These are the activations of a small neural network, seen along a few directions. Each row is one input.
Each table varies a few parts of the input and shows all the possible inputs, shuffled.
Descriptions start from the smaller parts, as in this example, which fits no table here: one of 6 places along a line, together with either a single point or one of 11 places around a ring or (one of 2 separate values, together with one of 8 places around a ring).
Shared parts are said once, and a part with two or three values counts as separate values.

Other details of the inputs shift rows strongly along two fixed directions, in all tables alike. That doesn't count.

A family of inputs:
x1: [-17  -7 -10   6   1 -10  18 -14  33 -42 -12  34 -17]
x2: [ -4  -8   1  20   9  -6  20 -31  42 -43  -7  32 -22]
x3: [ 19  38 -15  -7  32  22 -17  14 -39  95  48 -38  27]
x4: [ -6   8 -20  21  15   0  18 -28  42 -23   5  33 -19]
x5: [  5 -17  17  17   4 -16  29 -15  15  -7 -14   5  -1]
x6: [-10 -31   2  17 -11 -16  46 -16  36 -24 -34  24  -6]
x7: [ 60  82 -18  -8  46  40 -51  12 -16  80  74 -38  15]
x8: [-22 -29  12 -13 -25  -1 -19  25 -41   2 -16 -20   5]
x9: [ -1 -13  15 -10 -18   2 -18  35 -18   3  -6 -18  -1]
x10: [  4   5  -6   3  -5   0  16 -35  26 -30 -11  25 -11]
x11: [-14  -9 -18   6 -14  -6  17 -36  25 -33 -21  30  -7]
x12: [-18 -51  29 -16 -39 -16   4  30 -40  13 -33 -27  20]
x13: [-15 -11   9 -20  -9   1 -32  32 -52  13  -2 -20  15]
x14: [  6 -14  10  20  18 -15  34 -27  29  -8 -13  16  -9]
x15: [ -8 -32  13  11  -2 -17  49 -34  25 -25 -21  26  -8]
x16: [-15 -23   6 -16 -36   1 -19  50 -37   7 -18 -29  10]
x17: [ 45  77 -28  21  55  25  -5 -46  36  23  55  14  -4]
x18: [ 15  59 -28  14  65  20   0 -45  17  19  56  26  -9]
x19: [ 51  82 -33 -13  34  42 -51  27 -20  89  63 -38  18]
x20: [  9 -18  22 -24 -45   2 -26  46 -19  -5 -28 -26  12]
x21: [ 18  -6  23 -22 -34   6 -29  42 -20   1 -14 -27  12]
x22: [  2  -6  25 -24 -18  -1 -37  52 -40  11   1 -30   6]
x23: [ 38  64 -27  32  78  22  17 -44  41  52  52  15  -5]
x24: [  0 -18  14  14   8 -15  34 -24  18  -8 -11  11  -3]
x25: [  8 -18  30 -25 -46  -4 -30  42 -41  -1 -20 -37  16]
x26: [-14  -7  11  13   4 -20  10 -24  23 -48 -10  30 -15]
x27: [-27 -19 -15   7  -3 -15  25 -18  27 -53 -23  33 -11]
x28: [-20 -12 -17   9  -3  -4  16 -16  14 -21  -7  17 -11]
x29: [ -7 -11   8  17   2 -10  12 -23  22 -35  -3  18 -16]
x30: [ -9 -23  11 -23 -44  -3 -22  25 -34  -4 -28 -20  12]
x31: [ 36  71 -36  34  81  23  20 -46  48  56  52  18  -4]
x32: [-21 -49  19 -14 -48 -15  15  38 -28   6 -40 -26  19]
x33: [-16 -21   4 -27 -25  -2 -26  50 -51  10  -8 -29  16]
x34: [  3  -9  -2 -26 -43   8 -23  43 -26   8 -22 -27  16]
x35: [-13 -12 -15  19   0 -11  49 -26  40 -12 -21  21  -1]
x36: [ 35  69 -39 -15  24  35 -46  21 -33  82  54 -39  21]
x37: [ -7  -1   1  12  16  -1  12 -27  16 -20   7  14 -17]
x38: [ -7 -13   6  16   9 -10  16 -28  33 -39  -4  23 -20]
x39: [ -4  -3  19 -19  -8  -1 -29  32 -43   8   8 -24   9]
x40: [-27 -13 -17  14  11 -12  22 -37  18 -44 -10  40  -7]
x41: [ -6   8  -4   4  13  -5   7 -13  28 -25   2  27 -16]
x42: [-11  -8  10   6   6 -17  12 -20  27 -42  -5  26 -20]
x43: [-11 -25  24 -17 -28  -2 -20  30 -42   3  -9 -26   2]
x44: [-22 -26   6 -12 -26   1 -20  29 -44   9 -10 -21   7]
Description of these inputs: one of 4 places along a line, together with one of 11 places around a ring.
Q: Changing only the place on the ring of 11 turns x3 into x31. The same change can be made to x44. Which row results?
A: x9
Q: Which other rows does x38 become when the place on the line of 4 takes its other values? List them by row number.
A: x7, x14, x42
Q: Which other rows does x18 become when the place on the line of 4 takes its other values? List them by row number.
A: x10, x15, x43

A family of inputs:
x45: [ 12  21 -13 -14  -8  12 -19  -8   0   1  10  -2   6]
x46: [ 12  21 -29  18  26   3  28 -54  31   8   6  22   8]
x47: [ -4 -12  24 -22  -8  -5 -27  38 -59  18   7 -26  10]
x48: [ 20  21  -8  20  26  -5  24 -12  59  -1   4  20 -18]
x49: [  6  -1   9 -33 -30   8 -18  28 -41  22 -13 -27  22]
x50: [ 27   4  38   1  17  -2 -11  16   1   9  11 -11  -6]
x51: [ -4 -12  19   4  15   1   1   4 -31  35  17 -24   4]
x52: [ -7   0 -19   5   9   0  13   9  -2  24   5  -6  11]
x53: [ -5  28 -36  11  17  13 -13  -8  23 -15  20  17 -15]
x54: [37 16 17  6 -9  2  5  2 25  5 -4 -9  3]
x55: [ 12  23 -17  -9  -9  19 -23 -12   5 -14   8   1  -7]
x56: [ -3 -10 -10  21   1  -1  40 -49  28   1 -17  18  -2]
x57: [ -1  17   0   2  16   8 -35  -6  -8 -19  20   7 -12]
x58: [ -8  -9  28 -25 -20  -3 -42  42 -55   5   7 -27   8]
x59: [-14  -9 -27  31  23  -4  47 -34  39   5   2  28 -13]
x60: [ -64 -104   25   -8  -80  -46   48   15   19 -108 -103   37  -12]
x61: [ -7 -18  32 -18  -7  -6 -20  36 -57  29   1 -40  20]
x62: [ -7  25 -33   6  21   7   0  -9  25  -6  20  21  -9]
Q: Changing only one part turns x49 into x60. The same change can be made to x46. Which row results?
A: x52
Q: What do these inputs look like to the network?
A: one of 3 separate values, together with either a single point or one of 5 places along a line
Q: Which other rows agree with x57 in the choice among 3 separate values? List them by row number.
A: x47, x50, x51, x58, x61
